A small network was shown many inputs. Here are its activations along a few directions, one row for each input.
In each table, some parts of the input vary, and every possible input appears once, in random order.
Descriptions start from the smaller parts, as in this example, which fits no table here: one of 6 places along a line, together with either a single point or one of 11 places along a line or (one of 3 separate values, together with one of 5 places around a ring).
Shared parts are said once, and a part with two or three values counts as separate values.
In the rows, zero is written as 128.

Other details of the inputs vary at random and push rows far along two fixed directions, the same in every table; ignore that.

A family of inputs:
r1: [154 84 145 64 158 153 112 120 133 140 102 195]
r2: [139 80 107 95 111 142 125 92 104 101 79 165]
r3: [120 155 122 164 138 120 124 155 151 147 136 96]
r4: [112 146 121 150 137 124 118 131 125 148 133 118]
r5: [128 62 198 29 124 123 117 128 134 107 134 161]
r6: [93 150 199 133 129 95 126 194 183 141 191 62]
r7: [149 133 144 124 144 137 137 163 156 131 140 121]
r8: [167 96 152 88 155 153 123 134 162 139 110 171]
r9: [139 113 116 103 123 134 131 117 109 112 116 148]
r10: [136 90 100 92 114 137 118 98 104 105 81 169]
r11: [152 127 142 114 143 140 133 139 150 126 137 145]
r12: [90 126 67 135 73 117 135 42 23 97 110 129]
r13: [104 157 96 185 90 116 145 120 109 102 131 75]
r14: [129 165 129 160 137 121 132 144 147 133 151 101]
r15: [145 94 127 80 147 137 111 128 123 125 89 175]
r16: [88 122 49 143 68 109 121 48 42 91 78 125]
r17: [148 123 139 104 150 133 123 153 146 126 129 148]
r18: [157 109 136 84 146 139 124 141 137 121 120 161]
r19: [134 137 145 146 156 130 127 185 180 150 133 113]
r20: [142 129 143 125 145 133 140 168 157 127 133 122]
r21: [98 115 65 150 65 121 133 25 35 98 90 124]
r22: [147 98 132 70 138 144 124 107 105 120 114 183]
r23: [158 103 133 90 132 143 133 142 142 106 110 157]
r24: [160 99 147 75 160 141 128 156 155 121 116 171]
r25: [141 102 128 97 147 134 119 140 139 130 102 159]
r26: [137 96 119 82 118 143 133 87 82 112 109 171]
r27: [116 177 124 194 137 116 126 155 165 153 155 76]
r28: [122 135 112 154 118 126 128 140 141 126 115 107]
r29: [75 196 87 230 89 102 132 94 88 150 158 56]
r30: [147 130 147 120 166 135 117 171 175 151 126 137]
r31: [169 86 153 73 138 153 131 98 112 124 124 188]
r32: [163 106 159 102 154 149 137 163 168 127 134 148]
r33: [109 98 74 114 86 128 128 51 52 103 80 148]
r34: [162 95 143 73 132 149 131 95 107 126 122 187]
r35: [84 168 84 202 81 107 134 68 68 139 138 80]
r36: [151 92 120 75 137 140 108 122 126 113 82 181]
r37: [77 155 64 185 79 107 132 76 64 118 112 85]
r38: [125 163 134 166 144 121 118 137 144 163 154 110]
r39: [120 140 119 145 125 122 139 145 130 119 132 111]
r40: [149 167 162 160 167 130 135 193 205 151 172 99]
r41: [116 175 124 188 125 117 137 177 164 127 153 71]
r42: [144 156 174 176 162 138 132 178 197 177 171 101]
r43: [149 98 149 93 149 149 120 131 137 144 112 167]
r44: [139 169 149 174 145 129 143 178 184 145 170 84]
r45: [148 106 146 117 147 145 126 149 158 138 118 142]
r46: [160 112 147 92 142 144 127 119 126 136 139 171]
r47: [147 161 162 165 168 135 127 194 211 166 159 100]
r48: [144 109 121 93 125 134 124 82 89 123 127 171]
r49: [153 87 143 80 136 153 133 113 112 117 120 175]
r50: [138 137 162 153 156 141 129 171 175 161 148 112]
r51: [54 102 103 84 51 80 117 34 19 79 116 118]
r52: [139 152 140 145 147 124 127 182 174 127 140 111]
r53: [104 134 83 145 95 114 132 95 88 93 111 117]
r54: [72 183 82 224 80 100 154 115 88 111 146 40]
r55: [112 73 173 31 111 112 113 109 108 103 127 161]
r56: [161 106 155 88 161 148 113 126 150 154 126 182]
r57: [55 174 148 160 96 69 125 139 117 126 177 43]
r58: [145 110 155 130 156 142 132 174 180 143 124 131]
r59: [133 180 154 172 151 120 132 166 171 161 179 99]
r60: [137 118 114 112 132 131 115 102 116 128 107 151]
r61: [133 106 116 83 126 135 122 91 82 114 110 174]
r62: [66 194 80 214 91 92 143 115 90 115 139 51]
r63: [72 167 80 200 89 108 131 91 76 135 134 76]
r64: [135 141 127 153 120 132 144 124 130 120 144 108]
r65: [128 153 149 173 157 127 132 200 194 157 147 86]
Each input here is: one of 5 places along a line, together with either a single point or (one of 2 separate values, together with one of 6 places along a line).
Changing only the place on the line of 5 turns r54 into r39. The same change can be made to r31. Which row results? -> r46
Changing only the place on the line of 5 turns r32 into r17. The same change can be made to r64. Which row results? -> r14
Start at r50 and move only the place on the line of 5, one step at a time. The first step leads to r43. Which rows follow, in order? -> r63, r1, r4
Which other rows does r49 become when the place on the line of 5 takes its other values? List them by row number. -> r12, r22, r26, r61

A family of inputs:
r66: [109 78 131 64 97 118 115 74 75 102 102 159]
r67: [112 168 189 143 155 108 117 175 177 174 193 93]
r68: [133 162 173 153 136 121 147 189 184 126 182 74]
r69: [182 110 144 112 174 157 132 197 204 133 105 154]
r70: [98 186 71 228 100 122 137 61 67 160 150 90]
r71: [103 149 187 144 154 104 113 219 214 152 167 72]
r72: [58 156 112 170 83 84 133 134 108 104 138 46]
r73: [122 88 97 81 139 128 90 97 104 136 65 185]
r74: [150 108 122 113 150 152 113 103 119 158 106 178]
r75: [100 123 77 148 105 124 113 73 74 142 86 136]
r76: [116 95 83 117 120 128 105 100 103 121 66 156]
r77: [107 82 120 63 87 118 126 70 63 85 95 155]
r78: [100 144 63 181 95 120 135 94 80 115 93 101]
r79: [201 115 117 114 154 171 154 130 144 112 120 177]
r80: [126 167 189 160 148 124 133 156 164 177 208 97]
r81: [135 113 138 95 104 135 145 75 73 107 149 155]
r82: [141 138 133 156 159 140 115 168 178 158 118 126]
r83: [90 159 174 157 133 102 116 173 169 165 173 72]
r84: [150 172 119 193 147 137 145 175 179 138 145 86]
r85: [195 86 158 76 183 172 112 146 178 154 105 206]
r86: [130 85 134 62 103 129 133 74 73 92 116 164]
r87: [72 145 104 152 67 101 130 56 50 110 141 91]
r88: [107 174 148 179 111 115 141 114 119 146 196 81]
r89: [115 88 142 67 108 125 116 62 66 121 123 168]
r90: [121 175 138 179 103 118 161 127 123 116 189 73]
r91: [162 112 109 96 145 157 113 57 85 153 113 206]
r92: [128 159 131 183 166 126 123 218 211 152 128 83]
r93: [136 127 172 110 136 124 139 190 183 116 151 101]
r94: [36 161 113 177 81 75 114 113 91 131 141 49]
r95: [117 116 178 78 143 113 104 144 149 150 144 140]
r96: [105 101 99 89 70 113 145 86 67 57 100 125]
r97: [106 169 61 208 97 115 153 138 113 100 111 70]
r98: [138 98 175 72 148 123 127 201 191 106 130 127]
r99: [91 183 140 175 110 104 129 94 92 156 196 88]
r100: [132 74 141 49 117 125 132 154 133 69 97 152]
r101: [150 174 104 201 139 137 154 176 167 122 140 82]
r102: [207 122 147 122 178 171 150 164 184 139 135 171]
r103: [157 117 95 135 125 155 128 61 80 139 113 179]
r104: [112 174 85 211 116 126 145 119 114 133 133 81]
r105: [177 150 142 161 170 157 147 159 167 157 150 140]
r106: [88 117 71 145 106 116 105 86 80 135 76 131]
r107: [154 88 149 57 119 143 147 127 118 80 125 164]
r108: [140 77 202 22 176 122 88 177 180 147 122 184]
r109: [115 175 118 183 90 116 171 120 100 96 182 70]
r110: [128 98 97 86 134 133 100 82 90 143 78 187]
r111: [180 112 161 88 195 157 101 152 180 176 124 192]
r112: [188 73 141 65 177 157 117 186 197 114 73 186]
r113: [120 102 49 124 93 127 135 98 83 67 54 138]
Changing only one part turns r105 into r92. The same change can be made to r103. Which row results? -> r76
Changing only one part turns r99 into r95. The same change can be made to r70. Which row results? -> r75
Describe the family of inputs behind these rows. -> one of 2 separate values, together with one of 4 places along a line, together with one of 6 places along a line
Which other rows does r80 become when the place on the line of 4 takes its other values? List them by row number. -> r83, r89, r94
Start at r98 and move only the place on the line of 4, one step at a time. The first step leads to r93. Which rows follow, in order? -> r68, r90
Start at r110 and move only the place on the line of 6, one step at a time. The first step leads to r75. Which rows follow, in order? -> r82, r78, r69, r97
Which other rows does r72 become when the choice among 2 separate values takes its other values? List them by row number. -> r92

A family of inputs:
r114: [168 140 177 121 180 138 125 207 219 147 159 129]
r115: [111 157 135 178 133 116 127 166 166 144 150 81]
r116: [133 84 105 71 115 132 119 89 88 100 80 176]
r117: [102 192 120 206 120 104 136 157 151 138 168 54]
r118: [96 175 141 174 132 103 126 161 151 152 167 73]
r119: [118 119 102 109 102 123 127 76 77 105 111 141]
r120: [183 106 118 113 174 169 119 142 158 154 91 190]
r121: [105 142 125 134 116 115 134 117 102 126 145 112]
r122: [141 107 151 85 149 133 118 144 146 132 118 155]
r123: [84 169 94 206 90 109 147 121 104 122 141 56]
r124: [146 109 161 106 153 137 120 161 171 141 126 144]
r125: [134 129 140 121 148 125 120 162 161 132 131 128]
r126: [119 120 102 109 101 120 123 77 76 105 117 146]
r127: [143 121 148 109 147 134 131 158 150 128 135 138]
r128: [169 93 71 102 128 163 125 56 75 120 66 206]
r129: [138 102 162 87 145 134 117 135 144 143 128 155]
r130: [128 113 128 99 125 131 132 116 106 116 120 145]
r131: [122 114 126 100 125 122 116 115 110 121 118 149]
r132: [129 146 151 137 145 125 131 169 157 138 157 114]
r133: [112 126 122 136 108 124 133 108 99 121 133 123]
r134: [80 180 86 205 91 102 146 123 98 116 143 54]
r135: [100 136 118 150 109 113 122 112 109 130 132 108]
r136: [164 135 189 124 174 141 123 196 212 158 165 129]
r137: [161 104 145 98 141 145 127 138 153 125 114 155]
r138: [106 189 53 243 111 127 147 108 95 144 127 77]
r139: [93 153 111 174 99 115 142 112 99 126 140 81]
r140: [87 159 118 176 99 109 140 111 98 133 154 77]
r141: [141 99 116 98 115 136 125 90 104 108 105 160]
r142: [136 136 141 142 132 129 130 141 151 134 140 116]
r143: [128 101 119 107 117 132 123 111 115 118 98 145]
r144: [138 84 118 84 116 140 130 93 94 104 100 170]
r145: [78 174 96 209 88 104 145 114 96 124 149 54]
r146: [129 99 122 88 107 130 123 69 80 115 112 161]
r147: [154 161 167 153 169 132 132 213 218 150 163 98]
r148: [167 126 189 112 174 146 126 191 209 155 153 135]
r149: [119 87 113 84 106 131 119 74 79 111 91 162]
r150: [183 96 187 66 189 154 125 200 204 137 136 177]
r151: [130 86 111 69 117 130 116 86 86 104 88 177]
r152: [116 123 111 106 104 118 124 76 77 113 122 141]
Describe the family of inputs behind these rows. -> one of 3 separate values, together with either a single point or (one of 2 separate values, together with one of 6 places along a line)
Changing only the choice among 3 separate values turns r144 into r115. The same change can be made to r133. Which row results? -> r135
Which other rows agree with r146 in the choice among 3 separate values? List them by row number. -> r114, r117, r119, r126, r128, r136, r137, r141, r142, r147, r148, r152
Start at r118 and move only the place on the line of 6, one step at a time. The first step leads to r131. Which rows follow, in order? -> r122, r151, r125, r116
